Each row below holds a small network's activations on one record, seen along a few directions.
After each row come some of the record's fields: Luti, Fot, Dut, Kesu.
Not every record has every field; a missing one is left out.
The largest differences between rows may come from other fields.
In the rows, zero is written as 500.
Strong random noise was added to every row along 20 fixed directions; ignore it. To show where, here is one row again and again, with new noise each time:
[537, 488, 461, 486, 493, 404, 308, 564, 200, 506, 574, 471, 521, 541, 402,
 614, 567, 397, 461, 348, 422, 537, 690, 539, 547, 413, 573, 491, 462, 567,
 502, 546, 755, 540, 565, 433, 679]
[444, 584, 547, 536, 514, 496, 563, 261, 449, 374, 610, 618, 547, 779, 551,
 390, 447, 340, 724, 451, 443, 566, 461, 503, 560, 541, 504, 417, 357, 621,
 505, 718, 355, 442, 411, 384, 344]
[507, 426, 543, 361, 484, 617, 459, 414, 352, 524, 312, 372, 467, 390, 428,
 862, 817, 410, 388, 337, 371, 405, 631, 676, 430, 336, 375, 522, 653, 542,
 651, 256, 735, 497, 677, 695, 557]
[526, 428, 597, 664, 452, 490, 661, 402, 674, 571, 377, 549, 340, 552, 705,
 629, 602, 478, 513, 301, 501, 351, 480, 412, 513, 458, 656, 480, 844, 452,
 498, 867, 371, 563, 287, 739, 391]
[507, 485, 415, 395, 378, 897, 680, 458, 510, 599, 633, 868, 405, 358, 634,
 604, 339, 588, 294, 547, 170, 515, 509, 570, 604, 467, 591, 431, 733, 812,
 575, 371, 607, 506, 254, 471, 611]
[507, 450, 570, 462, 381, 662, 533, 691, 428, 641, 399, 502, 623, 380, 596,
 540, 413, 464, 577, 472, 513, 400, 378, 280, 479, 579, 430, 410, 497, 487,
 305, 448, 468, 368, 408, 555, 376]
[341, 416, 501, 537, 737, 581, 747, 392, 605, 445, 597, 499, 488, 576, 366,
 522, 668, 642, 307, 631, 480, 586, 453, 743, 465, 559, 552, 600, 662, 805,
 543, 576, 379, 847, 577, 575, 622]
[571, 376, 611, 539, 420, 538, 660, 676, 413, 584, 496, 775, 503, 504, 657,
 587, 522, 633, 449, 395, 394, 433, 377, 291, 528, 513, 572, 409, 574, 687,
 337, 630, 450, 560, 358, 605, 599]
[280, 618, 387, 373, 437, 515, 342, 453, 722, 664, 578, 533, 506, 481, 500,
 463, 585, 383, 442, 343, 425, 609, 361, 624, 672, 438, 660, 582, 637, 614,
 365, 567, 446, 539, 432, 367, 375]
[390, 412, 557, 192, 518, 548, 614, 415, 743, 477, 421, 425, 377, 524, 274,
 519, 579, 568, 203, 746, 531, 717, 517, 761, 392, 352, 468, 680, 498, 431,
 442, 169, 620, 428, 438, 721, 430]
[302, 498, 448, 284, 413, 259, 238, 640, 515, 596, 784, 450, 598, 532, 576,
 499, 433, 421, 519, 575, 810, 593, 381, 571, 764, 545, 715, 518, 387, 651,
 658, 381, 651, 637, 573, 301, 497]
[444, 180, 741, 376, 688, 604, 624, 484, 457, 325, 416, 600, 373, 531, 509,
 738, 584, 356, 258, 422, 362, 599, 305, 646, 500, 318, 271, 625, 342, 648,
 477, 376, 424, 426, 331, 649, 372]
[467, 147, 593, 469, 390, 542, 512, 606, 394, 524, 622, 516, 469, 520, 645,
 637, 452, 401, 357, 425, 487, 514, 406, 488, 486, 409, 553, 596, 224, 598,
 494, 606, 532, 585, 509, 562, 601]
[412, 500, 359, 603, 497, 439, 417, 548, 457, 472, 528, 568, 360, 489, 752,
 491, 668, 279, 586, 347, 360, 330, 557, 346, 549, 414, 555, 560, 363, 324,
 578, 690, 514, 544, 328, 479, 367]
[328, 503, 517, 208, 470, 381, 537, 439, 397, 424, 621, 668, 568, 703, 414,
 432, 571, 567, 419, 676, 549, 499, 456, 640, 584, 435, 517, 469, 446, 594,
 452, 373, 624, 442, 524, 583, 441]
[308, 311, 316, 351, 530, 586, 617, 429, 519, 696, 435, 418, 432, 281, 502,
 565, 705, 353, 204, 489, 361, 346, 411, 567, 758, 533, 477, 374, 585, 389,
 434, 678, 368, 394, 575, 624, 422]
[524, 495, 615, 418, 546, 333, 308, 410, 326, 429, 387, 476, 620, 675, 343,
 662, 445, 394, 490, 461, 591, 397, 495, 447, 518, 436, 320, 235, 702, 644,
 442, 635, 621, 337, 575, 375, 478]
[723, 663, 482, 618, 555, 560, 618, 488, 532, 498, 368, 359, 539, 423, 210,
 512, 326, 642, 556, 652, 547, 622, 701, 444, 376, 630, 428, 479, 756, 432,
 539, 376, 545, 375, 421, 612, 588]
[450, 357, 351, 449, 409, 672, 451, 470, 602, 613, 416, 331, 478, 317, 491,
 541, 476, 325, 379, 453, 378, 515, 558, 451, 430, 456, 441, 477, 402, 393,
 407, 618, 456, 451, 532, 397, 513]
[403, 484, 639, 406, 494, 487, 456, 583, 516, 538, 528, 440, 552, 685, 603,
 369, 457, 385, 563, 704, 630, 530, 477, 405, 388, 545, 545, 382, 263, 581,
 319, 593, 561, 555, 451, 342, 430]
[461, 448, 577, 460, 761, 631, 430, 563, 469, 206, 404, 324, 730, 199, 609,
 563, 380, 403, 678, 471, 674, 459, 438, 697, 411, 474, 200, 534, 340, 558,
 601, 366, 233, 474, 501, 385, 394]
[383, 286, 333, 426, 496, 658, 393, 496, 790, 380, 450, 417, 417, 200, 553,
 752, 312, 378, 358, 503, 554, 463, 405, 491, 440, 357, 259, 694, 603, 440,
 817, 243, 474, 508, 349, 414, 329]

[636, 604, 613, 668, 440, 254, 342, 621, 416, 467, 518, 365, 535, 600, 516,
 347, 463, 534, 595, 541, 655, 419, 557, 550, 366, 408, 604, 658, 272, 260,
 444, 618, 588, 354, 592, 687, 619]	<Luti:h1 Fot:l2 Dut:d3 Kesu:m1>
[708, 682, 670, 573, 824, 353, 648, 492, 271, 320, 365, 690, 380, 543, 457,
 353, 717, 685, 476, 462, 378, 482, 558, 656, 630, 425, 504, 406, 496, 349,
 302, 536, 416, 246, 358, 782, 495]	<Luti:h1 Fot:l2 Dut:d1 Kesu:m1>
[561, 618, 629, 622, 482, 511, 457, 452, 580, 664, 413, 411, 455, 613, 583,
 572, 617, 425, 537, 469, 430, 425, 528, 498, 419, 508, 575, 515, 664, 617,
 495, 665, 574, 526, 511, 589, 518]	<Luti:h1 Fot:l2 Kesu:m3>
[601, 560, 386, 650, 674, 554, 464, 264, 526, 324, 517, 523, 327, 463, 491,
 513, 538, 579, 398, 483, 455, 438, 602, 663, 525, 400, 554, 409, 638, 411,
 714, 510, 578, 531, 575, 444, 574]	<Luti:h1 Fot:l2 Dut:d1 Kesu:m1>
[609, 463, 613, 634, 618, 344, 347, 392, 700, 563, 436, 390, 298, 646, 375,
 606, 496, 461, 336, 439, 619, 642, 295, 418, 594, 476, 521, 452, 602, 472,
 507, 517, 573, 423, 523, 447, 429]	<Luti:h1 Fot:l2 Dut:d4 Kesu:m1>
[513, 581, 298, 425, 428, 454, 282, 580, 487, 642, 504, 414, 436, 413, 356,
 588, 593, 396, 368, 514, 301, 603, 661, 485, 500, 453, 463, 568, 449, 508,
 596, 356, 738, 488, 604, 367, 670]	<Luti:h1 Fot:l4 Dut:d3 Kesu:m1>
[437, 412, 318, 488, 548, 572, 651, 344, 243, 566, 700, 635, 346, 475, 560,
 367, 784, 410, 325, 460, 236, 457, 409, 602, 850, 570, 656, 321, 160, 367,
 525, 539, 512, 421, 723, 553, 538]	<Luti:h2 Fot:l3 Dut:d1 Kesu:m1>
[346, 548, 691, 350, 676, 549, 560, 564, 507, 449, 354, 582, 539, 470, 705,
 558, 771, 470, 520, 453, 471, 441, 573, 677, 426, 439, 522, 390, 675, 742,
 353, 568, 462, 742, 403, 453, 467]	<Luti:h1 Fot:l4 Dut:d3 Kesu:m1>
[535, 323, 461, 595, 832, 515, 616, 512, 369, 321, 487, 524, 420, 407, 246,
 586, 446, 594, 226, 482, 502, 613, 546, 571, 576, 517, 488, 430, 726, 509,
 482, 483, 538, 632, 436, 484, 579]	<Luti:h2 Fot:l4 Dut:d2 Kesu:m1>
[341, 353, 369, 556, 515, 582, 597, 536, 280, 452, 592, 616, 564, 496, 558,
 411, 308, 454, 446, 574, 495, 200, 471, 377, 594, 564, 444, 394, 626, 368,
 428, 732, 439, 410, 374, 546, 338]	<Luti:h1 Fot:l4 Kesu:m2>
[603, 389, 639, 624, 293, 294, 464, 525, 684, 599, 485, 370, 494, 646, 451,
 555, 508, 492, 491, 294, 499, 636, 528, 608, 314, 368, 640, 869, 467, 528,
 366, 899, 355, 566, 541, 773, 726]	<Luti:h1 Fot:l1 Dut:d1 Kesu:m1>
[386, 456, 524, 181, 414, 576, 415, 330, 635, 514, 530, 616, 424, 581, 580,
 408, 594, 442, 392, 515, 461, 728, 455, 598, 536, 388, 632, 238, 220, 583,
 320, 429, 588, 542, 614, 136, 534]	<Luti:h1 Fot:l1 Dut:d3 Kesu:m1>
[527, 613, 438, 588, 490, 384, 468, 434, 570, 483, 436, 366, 450, 478, 466,
 415, 513, 409, 664, 399, 582, 535, 618, 479, 530, 500, 592, 619, 538, 128,
 544, 538, 475, 382, 393, 656, 300]	<Luti:h1 Fot:l4 Kesu:m2>
[460, 515, 633, 505, 274, 705, 669, 578, 393, 824, 359, 479, 563, 713, 393,
 514, 632, 570, 480, 529, 379, 384, 506, 304, 279, 579, 580, 466, 785, 555,
  93, 547, 693, 549, 513, 760, 425]	<Luti:h2 Fot:l4 Kesu:m2>
[577, 469, 421, 581, 579, 601, 680, 498, 361, 464, 455, 406, 504, 403, 400,
 467, 373, 520, 534, 635, 499, 481, 727, 417, 470, 654, 408, 399, 548, 395,
 533, 564, 447, 464, 388, 517, 517]	<Luti:h2 Fot:l3 Kesu:m2>
[444, 624, 551, 727, 874, 326, 592, 548, 370, 497, 415, 496, 501, 589, 477,
 437, 728, 482, 472, 671, 566, 163, 281, 363, 696, 701, 381, 261, 738, 460,
 471, 722, 398, 419, 538, 635, 334]	<Luti:h1 Fot:l3 Kesu:m3>
[263, 561, 323, 558, 510, 414, 327, 488, 376, 482, 747, 605, 358, 837, 594,
 417, 652, 304, 410, 768, 352, 241, 491, 398, 459, 454, 504, 579, 343, 557,
 690, 536, 864, 648, 558, 371, 423]	<Luti:h1 Fot:l2 Dut:d1 Kesu:m1>
[488, 636, 469, 584, 306, 644, 351, 446, 615, 649, 364, 364, 575, 396, 547,
 501, 712, 426, 662, 184, 438, 477, 381, 483, 386, 443, 582, 542, 475, 339,
 329, 471, 460, 470, 738, 514, 434]	<Luti:h1 Fot:l1 Dut:d3 Kesu:m1>
[505, 424, 280, 711, 543, 607, 615, 257, 520, 369, 641, 630, 372, 693, 332,
 380, 504, 578, 408, 568, 325, 534, 404, 375, 418, 509, 471, 500, 368, 429,
 612, 475, 535, 565, 645, 413, 522]	<Luti:h2 Fot:l4 Kesu:m2>
[530, 648, 646, 351, 404, 440, 499, 475, 529, 596, 467, 417, 497, 557, 617,
 482, 511, 226, 688, 507, 447, 669, 687, 640, 527, 518, 577, 547, 329, 563,
 537, 599, 474, 386, 337, 491, 489]	<Luti:h2 Fot:l1 Kesu:m2>
[559, 615, 633, 570, 551, 433, 355, 732, 412, 640, 377, 435, 564, 567, 330,
 562, 571, 390, 416, 449, 396, 568, 519, 402, 395, 512, 456, 516, 576, 659,
 242, 586, 629, 532, 506, 412, 636]	<Luti:h1 Fot:l2 Dut:d2 Kesu:m1>
[535, 575, 537, 390, 556, 448, 414, 604, 440, 523, 409, 559, 440, 405, 587,
 376, 466, 445, 406, 612, 461, 362, 404, 524, 598, 416, 420, 418, 386, 282,
 353, 425, 539, 134, 375, 606, 364]	<Luti:h2 Fot:l4 Dut:d1 Kesu:m1>
[499, 463, 548, 339, 429, 495, 177, 390, 742, 540, 382, 259, 452, 322, 562,
 769, 440, 357, 403, 506, 702, 446, 507, 614, 507, 370, 411, 393, 711, 585,
 837, 333, 658, 523, 652, 259, 528]	<Luti:h2 Fot:l3 Kesu:m2>
[300, 422, 278, 474, 436, 535, 429, 568, 333, 447, 721, 653, 537, 692, 365,
 326, 485, 636, 380, 637, 460, 403, 596, 411, 349, 454, 588, 558, 466, 485,
 304, 494, 786, 745, 558, 382, 535]	<Luti:h1 Fot:l3 Dut:d1 Kesu:m1>
[502, 518, 754, 326, 404, 588, 396, 414, 420, 582, 334, 429, 585, 468, 883,
 598, 636, 369, 654, 478, 630, 190, 428, 611, 486, 422, 488, 203, 471, 543,
 486, 557, 536, 357, 663, 521, 395]	<Luti:h1 Fot:l1 Kesu:m2>
[408, 399, 599, 381, 467, 400, 455, 506, 588, 418, 518, 539, 425, 551, 629,
 597, 532, 374, 564, 326, 584, 568, 304, 543, 618, 406, 466, 712, 362, 421,
 607, 332, 436, 409, 341, 602, 219]	<Luti:h2 Fot:l2 Dut:d3 Kesu:m1>
[432, 539, 298, 537, 507, 401, 337, 584, 348, 545, 562, 446, 620, 485, 356,
 386, 417, 476, 557, 504, 531, 478, 501, 264, 612, 647, 477, 319, 451, 448,
 435, 572, 523, 513, 630, 210, 523]	<Luti:h2 Fot:l4 Dut:d3 Kesu:m1>
[560, 486, 695, 437, 257, 387, 464, 612, 577, 520, 406, 444, 659, 623, 391,
 507, 318, 541, 620, 576, 712, 536, 370, 381, 318, 482, 397, 655, 438, 389,
 372, 354, 496, 306, 475, 695, 407]	<Luti:h1 Fot:l1 Kesu:m2>
[400, 705, 507, 401, 612, 767, 584, 501, 429, 373, 554, 694, 494, 342, 804,
 358, 537, 422, 701, 527, 431, 500, 540, 629, 605, 544, 595, 359, 379, 528,
 569, 245, 487, 535, 297, 323, 338]	<Luti:h2 Fot:l1 Dut:d3 Kesu:m1>
[344, 480, 329, 336, 387, 760, 574, 336, 534, 634, 447, 416, 486, 442, 585,
 551, 521, 367, 427, 653, 367, 330, 723, 507, 432, 556, 474, 324, 674, 535,
 543, 595, 610, 568, 538, 399, 460]	<Luti:h1 Fot:l2 Dut:d4 Kesu:m1>
[501, 495, 503, 337, 301, 288, 621, 574, 619, 740, 505, 555, 272, 661, 355,
 590, 602, 386, 318, 566, 279, 743, 771, 476, 546, 476, 660, 725, 592, 541,
 497, 592, 669, 490, 201, 731, 580]	<Luti:h2 Fot:l3 Dut:d2 Kesu:m1>
[523, 598, 491, 414, 352, 490, 500, 386, 820, 452, 473, 395, 533, 575, 465,
 342, 452, 675, 549, 787, 675, 538, 509, 587, 226, 439, 495, 572, 350, 376,
 573, 315, 537, 452, 687, 535, 554]	<Luti:h1 Fot:l2 Dut:d3 Kesu:m1>
[563, 563, 556, 467, 450, 643, 612, 457, 596, 547, 566, 600, 348, 638, 598,
 330, 390, 630, 432, 769, 515, 519, 618, 546, 399, 482, 721, 440, 559, 466,
 431, 478, 700, 497, 311, 564, 483]	<Luti:h2 Fot:l2 Kesu:m2>
[558, 529, 650, 597, 563, 473, 284, 565, 360, 408, 385, 452, 596, 481, 609,
 480, 509, 246, 647, 253, 446, 433, 374, 486, 458, 387, 377, 482, 276, 425,
 292, 676, 362, 295, 510, 413, 412]	<Luti:h1 Fot:l1 Kesu:m2>
[507, 503, 426, 461, 777, 587, 450, 659, 323, 549, 508, 439, 563, 222, 507,
 601, 461, 436, 418, 581, 540, 432, 511, 505, 725, 675, 412, 275, 676, 619,
 595, 359, 572, 508, 502, 333, 529]	<Luti:h1 Fot:l3 Kesu:m3>
[526, 318, 636, 407, 441, 554, 590, 682, 440, 735, 366, 367, 474, 454, 458,
 534, 406, 468, 407, 548, 663, 498, 344, 291, 623, 631, 480, 429, 525, 282,
 243, 383, 533, 237, 382, 758, 222]	<Luti:h1 Fot:l2 Dut:d1 Kesu:m1>
[429, 201, 574, 430, 453, 738, 589, 477, 577, 225, 524, 637, 512, 462, 540,
 520, 116, 528, 402, 477, 466, 552, 539, 581, 228, 277, 351, 684, 470, 587,
 361, 564, 365, 541, 211, 436, 441]	<Luti:h2 Fot:l3 Dut:d1 Kesu:m1>

Which values does each new row have?
[600, 622, 578, 605, 634, 394, 530, 322, 558, 225, 486, 338, 562, 481, 460,
 426, 442, 653, 760, 465, 821, 605, 613, 733, 442, 511, 589, 507, 513, 381,
 711, 412, 387, 574, 594, 531, 528]	<Luti:h2 Fot:l4 Dut:d3 Kesu:m1>
[624, 577, 619, 570, 414, 361, 427, 485, 497, 521, 327, 496, 454, 592, 504,
 556, 539, 424, 530, 539, 480, 322, 451, 381, 451, 430, 341, 446, 518, 347,
 518, 547, 535, 225, 488, 640, 473]	<Luti:h1 Fot:l1 Kesu:m2>
[484, 578, 436, 292, 466, 277, 528, 715, 549, 514, 508, 527, 484, 425, 691,
 299, 467, 534, 561, 809, 595, 509, 796, 439, 467, 548, 589, 443, 305, 395,
 490, 623, 499, 527, 307, 461, 605]	<Luti:h1 Fot:l1 Dut:d3 Kesu:m1>
[599, 405, 391, 588, 486, 470, 432, 752, 480, 526, 576, 401, 542, 326, 581,
 479, 269, 375, 578, 620, 519, 573, 498, 241, 492, 664, 395, 582, 117, 447,
 664, 446, 448, 472, 466, 350, 560]	<Luti:h1 Fot:l2 Dut:d2 Kesu:m1>
[509, 682, 349, 439, 534, 236, 565, 361, 633, 466, 363, 455, 577, 414, 394,
 340, 737, 618, 566, 428, 498, 460, 587, 640, 581, 466, 477, 517, 566, 261,
 431, 680, 204, 334, 616, 698, 510]	<Luti:h1 Fot:l2 Kesu:m2>
[328, 467, 276, 366, 408, 464, 470, 510, 660, 596, 369, 432, 457, 354, 555,
 585, 721, 299, 602, 398, 455, 459, 497, 236, 546, 554, 344, 519, 453, 318,
 620, 344, 404, 534, 488, 394, 232]	<Luti:h1 Fot:l3 Kesu:m2>
[464, 411, 409, 568, 545, 747, 700, 381, 459, 540, 494, 452, 631, 451, 379,
 422, 327, 607, 418, 629, 488, 434, 562, 477, 435, 654, 467, 314, 708, 598,
 346, 710, 378, 566, 570, 424, 550]	<Luti:h1 Fot:l2 Kesu:m2>
[522, 395, 463, 472, 323, 473, 638, 393, 498, 529, 431, 690, 517, 542, 386,
 636, 766, 756, 422, 270, 408, 505, 466, 425, 467, 435, 554, 437, 663, 573,
 418, 473, 463, 691, 716, 587, 704]	<Luti:h1 Fot:l1 Kesu:m2>
[559, 537, 341, 357, 389, 361, 707, 442, 628, 643, 421, 542, 545, 305, 633,
 413, 525, 554, 527, 570, 398, 403, 552, 466, 700, 637, 450, 386, 489, 400,
 530, 800, 135, 246, 491, 693, 554]	<Luti:h1 Fot:l2 Dut:d4 Kesu:m1>
[518, 346, 537, 575, 601, 421, 615, 520, 414, 374, 666, 656, 384, 532, 501,
 526, 424, 616, 430, 433, 587, 644, 420, 521, 686, 513, 630, 561, 448, 499,
 607, 469, 449, 592, 384, 559, 521]	<Luti:h1 Fot:l1 Dut:d3 Kesu:m1>
[513, 377, 513, 597, 565, 453, 548, 548, 460, 569, 594, 420, 323, 521, 490,
 554, 575, 423, 413, 545, 538, 615, 430, 434, 635, 581, 542, 584, 279, 449,
 678, 431, 540, 594, 524, 513, 535]	<Luti:h1 Fot:l1 Kesu:m2>
[616, 464, 494, 621, 509, 304, 564, 575, 521, 482, 536, 571, 389, 563, 581,
 484, 582, 561, 594, 376, 532, 629, 611, 344, 497, 530, 692, 512, 368, 456,
 560, 615, 501, 718, 444, 473, 646]	<Luti:h2 Fot:l4 Dut:d2 Kesu:m1>
[510, 330, 500, 516, 406, 488, 604, 324, 473, 542, 630, 561, 389, 595, 567,
 588, 466, 430, 556, 217, 578, 679, 539, 483, 737, 548, 789, 425, 576, 508,
 564, 688, 465, 635, 384, 477, 440]	<Luti:h2 Fot:l1 Kesu:m2>
[567, 630, 636, 428, 597, 363, 517, 562, 498, 374, 376, 680, 666, 505, 564,
 498, 589, 598, 710, 295, 543, 599, 489, 470, 517, 516, 495, 347, 569, 678,
 332, 557, 294, 558, 427, 382, 492]	<Luti:h1 Fot:l2 Dut:d2 Kesu:m1>
[467, 514, 532, 526, 586, 446, 261, 514, 503, 462, 578, 584, 506, 481, 619,
 502, 471, 505, 423, 474, 565, 306, 184, 608, 626, 378, 458, 489, 509, 535,
 537, 479, 526, 364, 608, 484, 414]	<Luti:h1 Fot:l4 Dut:d1 Kesu:m1>
[565, 597, 434, 695, 371, 477, 403, 299, 587, 591, 603, 376, 436, 630, 383,
 487, 599, 453, 462, 543, 393, 505, 303, 547, 505, 498, 482, 592, 253, 474,
 716, 448, 537, 395, 909, 502, 658]	<Luti:h1 Fot:l2 Dut:d3 Kesu:m1>
[521, 639, 513, 632, 728, 444, 556, 619, 286, 493, 522, 583, 651, 433, 430,
 573, 622, 544, 635, 374, 412, 461, 425, 540, 661, 657, 408, 533, 671, 780,
 565, 500, 355, 571, 553, 555, 557]	<Luti:h1 Fot:l4 Dut:d1 Kesu:m1>
[487, 664, 624, 366, 433, 631, 520, 304, 547, 442, 527, 573, 532, 558, 680,
 474, 446, 290, 738, 515, 436, 556, 449, 652, 567, 509, 422, 451, 350, 620,
 664, 346, 416, 319, 409, 413, 297]	<Luti:h2 Fot:l3 Kesu:m2>
